[ 88 166 141  99 134 101]  bev
[ 88 166  82  99 134 101]  sika
[ 88 166 141  99 134 103]  Pera
row of bev
[ 88 166 141  99 134 101]

[160 156  80 220] = kir
[112 173  77 110] = nofu
[112 173 134 110] = vukiv
[ 99 119  78 166] = kimik
[175 116 156 127] = bikef
row of kimik
[ 99 119  78 166]
row of kir
[160 156  80 220]

[ 75 203  77 126  67 169  99 149 131 103 171] : Ran
[ 70 207  81 128  64 170  96 151 133 109 174] : Duf
[ 68 189  82 123  78 167 104 145 124  88 148] : nak
[ 70 194  81 124  74 168 102 147 126  94 156] : guvom
row of Duf
[ 70 207  81 128  64 170  96 151 133 109 174]

[189 157 176 100 157 162 157]  radod
[216 217 176  58 145 222 198]  rali
[169 169 135 104 128 172 155]  gato
row of radod
[189 157 176 100 157 162 157]
row of rali
[216 217 176  58 145 222 198]
row of gato
[169 169 135 104 128 172 155]

[125 103  80 126 142 226  80  62 132 121 124 128 126 112 100  62 131 131
 180 176  52  66 124] -> Sefu
[130 142 166 137 173  49 165 173 124 133 140 127 116 119 141 184 121 131
  83  89 181 176 133] -> Mipab
[125 103  80 126  75 226  80  62 132 121 124 128 126 156 100  62 131 131
 180 176  52  66 124] -> Kifav
[129 137 143 120 142 115 140 144 129 129 119 130 142 112 145 135 129 123
 115 119 155 145 131] -> buzu
row of Kifav
[125 103  80 126  75 226  80  62 132 121 124 128 126 156 100  62 131 131
 180 176  52  66 124]
row of buzu
[129 137 143 120 142 115 140 144 129 129 119 130 142 112 145 135 129 123
 115 119 155 145 131]
row of Mipab
[130 142 166 137 173  49 165 173 124 133 140 127 116 119 141 184 121 131
  83  89 181 176 133]

[160 102 132 154 115 118 134 169 105 144 152 159 124  99 156 126 108 149
 145 125 151 147 116 138 123 154 111 134 104 138 119 114 142 152 140 110
 117 131 144 137 132]  Nuni
[101 159 127 105 145 140 126  93 157 116 109 100 136 162 103 133 155 110
 114 135 110 114 143 126 139 105 151 124 159 119 139 145 117 109 121 152
 147 127 114 122 128]  pib
[134 119 123 175 116 120 150 170 120 132 182 140 143 109 162 126 110 134
 144 122 178 132 119 128 119 135 108 184 105 170 137 158 129 134 125 112
 115 168 135 172 173]  kasam
[134 119 123 175 116 120 150 170 120 132 182 140 143 109 162 126 110 134
 144 122 178 132 119 128 119 135 108 184 105 170 137 158 129 133 125 112
 115 168 135 172 173]  gepan
[173 132 139 201 134 125 168 214 152 161 211 171 170 128 187 150 150 159
 175 138 207 159 127 164 140 172 139 190 138 177 139 160 151 179 160 127
 139 173 154 185 186]  zize
[135 120 122 168 118 120 142 159 125 134 171 140 147 111 157 130 117 133
 147 118 167 127 115 116 111 137 113 178 110 168 136 153 126 138 128 105
 105 164 134 164 165]  gesa
[135 120 122 168 118 120 142 159 125 134 171 140 147 111 157 130 117 133
 147 118 167 127 115 116 111 137 134 178 110 168 136 153 126 138 128 105
 105 164 134 164 165]  seno
row of gesa
[135 120 122 168 118 120 142 159 125 134 171 140 147 111 157 130 117 133
 147 118 167 127 115 116 111 137 113 178 110 168 136 153 126 138 128 105
 105 164 134 164 165]
row of Nuni
[160 102 132 154 115 118 134 169 105 144 152 159 124  99 156 126 108 149
 145 125 151 147 116 138 123 154 111 134 104 138 119 114 142 152 140 110
 117 131 144 137 132]

[138 109 114 140 102  96 127 114 129 117  70 148  65 141 171 136 135 128
  83 114  77 161 108 164 107  97  84 128  93 131 117 125 113 107 148 107
 134 140 164 141 125 102 143 115 170 106] -> val
[173 154 132 129 166 137 118 114 115 110 166 145 153  93 137 166 108 108
 132 146 105 137 151 120 141  88 123 145 160 153 112 165 167 121  94 103
 145 103 113 104 161 138 150 140 156 125] -> daleb
[136  90 150 131 146 112 109  67 112 125  97  74 122  95 184 146 152 118
 148  98 132  98 140  58 153 104  98 130  71 139  99 118 142 156 122  91
 128 106 138 115 159 155 114 100 164 105] -> zolup
[138 109 114 140 102  96 127 114 129 117  70 148  65 141 171 136 135 128
 134 138  77 161 108 164 107  97 126 128  93 131 117 125 113 107 148 107
 137 140 164 141 125 102 143 115 170 106] -> Ris
row of zolup
[136  90 150 131 146 112 109  67 112 125  97  74 122  95 184 146 152 118
 148  98 132  98 140  58 153 104  98 130  71 139  99 118 142 156 122  91
 128 106 138 115 159 155 114 100 164 105]
row of Ris
[138 109 114 140 102  96 127 114 129 117  70 148  65 141 171 136 135 128
 134 138  77 161 108 164 107  97 126 128  93 131 117 125 113 107 148 107
 137 140 164 141 125 102 143 115 170 106]
row of val
[138 109 114 140 102  96 127 114 129 117  70 148  65 141 171 136 135 128
  83 114  77 161 108 164 107  97  84 128  93 131 117 125 113 107 148 107
 134 140 164 141 125 102 143 115 170 106]

[ 50  54 128 128 133 143 155 170 123  45  90 143 165 141 117 128 103  54
  98]  tevu
[171 231 150  50  54 128 128 133 143 155 170 123  45  90 143 165 141 117
 128]  Vevot
[231 150  50  54 128 128 133 143 155 170 123  45  90 143 165 141 117 128
 103]  fom
[150  50  54 128 128 133 143 155 170 123  45  90 143 165 141 117 128 103
  54]  biv
[135  95 103 171 231 150  50  54 128 128 133 143 155 170 123  45  90 143
 165]  tusos
[ 54 128 128 133 143 155 170 123  45  90 143 165 141 117 128 103  54  98
 174]  vef
[ 95 103 171 231 150  50  54 128 128 133 143 155 170 123  45  90 143 165
 141]  Palet
row of tusos
[135  95 103 171 231 150  50  54 128 128 133 143 155 170 123  45  90 143
 165]
row of vef
[ 54 128 128 133 143 155 170 123  45  90 143 165 141 117 128 103  54  98
 174]
row of Palet
[ 95 103 171 231 150  50  54 128 128 133 143 155 170 123  45  90 143 165
 141]
row of Vevot
[171 231 150  50  54 128 128 133 143 155 170 123  45  90 143 165 141 117
 128]
row of fom
[231 150  50  54 128 128 133 143 155 170 123  45  90 143 165 141 117 128
 103]

[104 160 153 115 135]  delet
[203 211  94 107  87]  mepus
[ 94 158 167 113 146]  bilif
[142 119 160 111 158]  tufov
[ 91 154 173 116 152]  Fuf
[136 133 170 105 162]  Favi
row of bilif
[ 94 158 167 113 146]
row of Fuf
[ 91 154 173 116 152]
row of tufov
[142 119 160 111 158]

